Each row has a name. After each piece below comes the name of the row it's from, unless a question asks for something else. Each question is about the rows just above it. Places in a row count from 1.

[103 159 159 102 178  90 168  91 123 141 133  81  98  81 141 120  98 102
 172 130  94  89 141  91 102 159 159 102 173 146 102  97 141 137] = Ditik
[103 111 159 172 178  90 168  91 103 141 133  81  98  81  82 120  98 102
 172 130  94  89 135  91 120  96 138 135 173 146 102  97 141 137] = fabe
[102 123 120 141 130 159 178 159 172  94  97 103 141  98 137 102  81 168
 102 159 103 146  98  81 141  90 141 159 102  89  91 173  91 133] = zisi
Places of [141] in row Ditik: -> 10 15 23 33
Put [141 137 103 159 159 102 178  90 168  91 123 141 133  81  98  81 141 120
  98 102 172 130  94  89 141  91 102 159 159 102 173 146 102  97] back in order: which row is it? -> Ditik
Put [173 172 141 103 146  89 102 159 120 130 141  98 102 137 159 141  91  81
 102  81 133  98  91  97 159 123  90 102 178  94 159 141 102 168] back in order: which row is it? -> Ditik
Every place of [102] in Ditik: -> 4 18 25 28 31
Put [102  91  90 102 173 168 141  81  98  98 120 178 141 133 102 102 141 159
 159 159 123  91  97  89 141 146 102  81 159 172  94 103 130 137] back in order: which row is it? -> Ditik
Places of [102] in row fabe: -> 18 31
Put [ 81  81  89  90  91  91  94  97  98  98 102 102 102 102 103 103 120 123
 130 133 137 141 141 141 141 146 159 159 159 159 168 172 173 178] back in order: which row is it? -> zisi

[139 138 143 123 106 136 120 115 114 130 139 126 129 121 120 146 134 117
 119 124  97 125 123 133 119 132 136 129 126 132 114 101 130 114 118 115
 122 124 120 129 107 139 115 142 129 122 138 136 136 148 130 123 134 113
 120 135 122] = Rav
[111  96 108 146 134 153 126 115 153  94 124 102 112 174 144 125 108 103
 165 156 151 114 110 102 116 143 115 110 133 101 169 157 149 150 150 132
 104 129 151 106 184 133 119  87 162 131 134 146 103 126 104 148 116 169
 155 121 107] = gevi
[148 132 133 166 131 136 137 146 135 141 136 137 162 131 155 146 137 144
 151 134 124 139 136 139 157 162 125 130 117 126 156 133 120 157 145 140
 152 138 142 110 148 147 138 120 150 127 139 135 124 147 145 132 137 141
 165 132 140] = gufup
[123 129 129 113 130 136 124 139 123 125 134 120 123 114 115 121 118 119
 120 133 138 122 115 126 107 117 122 148 129 142 106 146 119 115 114 135
 122 136 139 120 114  97 136 139 129 130 124 132 143 132 134 126 130 101
 135 120 138] = rafab
[101  98 113 121 135 163 121 100 155  84 129  96  86 188 126 121 105  88
 157 162 160 109 104  98  92 124 127 111 153 107 157 160 169 132 142 128
  84 125 149 128 179 129 113  98 159 139 135 155 111 121  92 156 116 169
 132 125  97] = Logid
[104  88  97 148 142 144 127 120 156  91 115 101 111 172 146 113 102 107
 166 153 161 113 110  97 120 140 106 106 127  95 173 166 141 155 152 135
 107 127 148  99 190 124 122  76 158 129 125 137  95 114 101 145 109 172
 158 113 108] = Zele
[118  99 105 159 139 137 130 132 149 108 118 113 132 155 152 121 112 122
 163 145 149 122 118 110 137 150 107 112 119 102 171 156 128 160 151 138
 125 130 145  96 179 130 129  84 155 126 127 132  99 122 116 138 116 163
 165 116 120] = Fonup
[117 121 128 111 119 143 118 106 129 109 131 113 103 145 114 128 120 103
 127 136 127 117 114 117 102 117 133 121 140 123 124 126 147 114 122 119
 102 121 129 135 130 128 114 126 133 129 131 140 127 128 110 135 124 131
 114 129 110] = zos
[112  93 103 156 138 146 128 124 153  98 119 105 122 128 150 121 107 112
 168 152 153 117 112 103 127 148 108 108 124  98 175 160 138 159 153 136
 114 129 150  97 187 131 124  79 162 127 129 139  97 122 108 144 114 170
 164 116 112] = Ras
Put [120 116 165 163 116 138 116 122  99 132 127 126 155  84 129 130 179  96
 145 130 125 138 151 160 128 156 171 102 119 112 107 150 137 110 118 122
 149 145 163 122 112 121 152 155 132 113 118 108 149 132 130 137 139 159
 105  99 118] back in order: which row is it? -> Fonup
Every place of [129] in Rav: -> 13 28 40 45
Which row holds these entries in another order? [120 146 134 117 119 124  97 125 123 133 119 132 136 129 126 132 114 101
 130 114 118 115 122 124 120 129 107 139 115 142 129 122 138 136 136 148
 130 123 134 113 120 135 122 139 138 143 123 106 136 120 115 114 130 139
 126 129 121] -> Rav

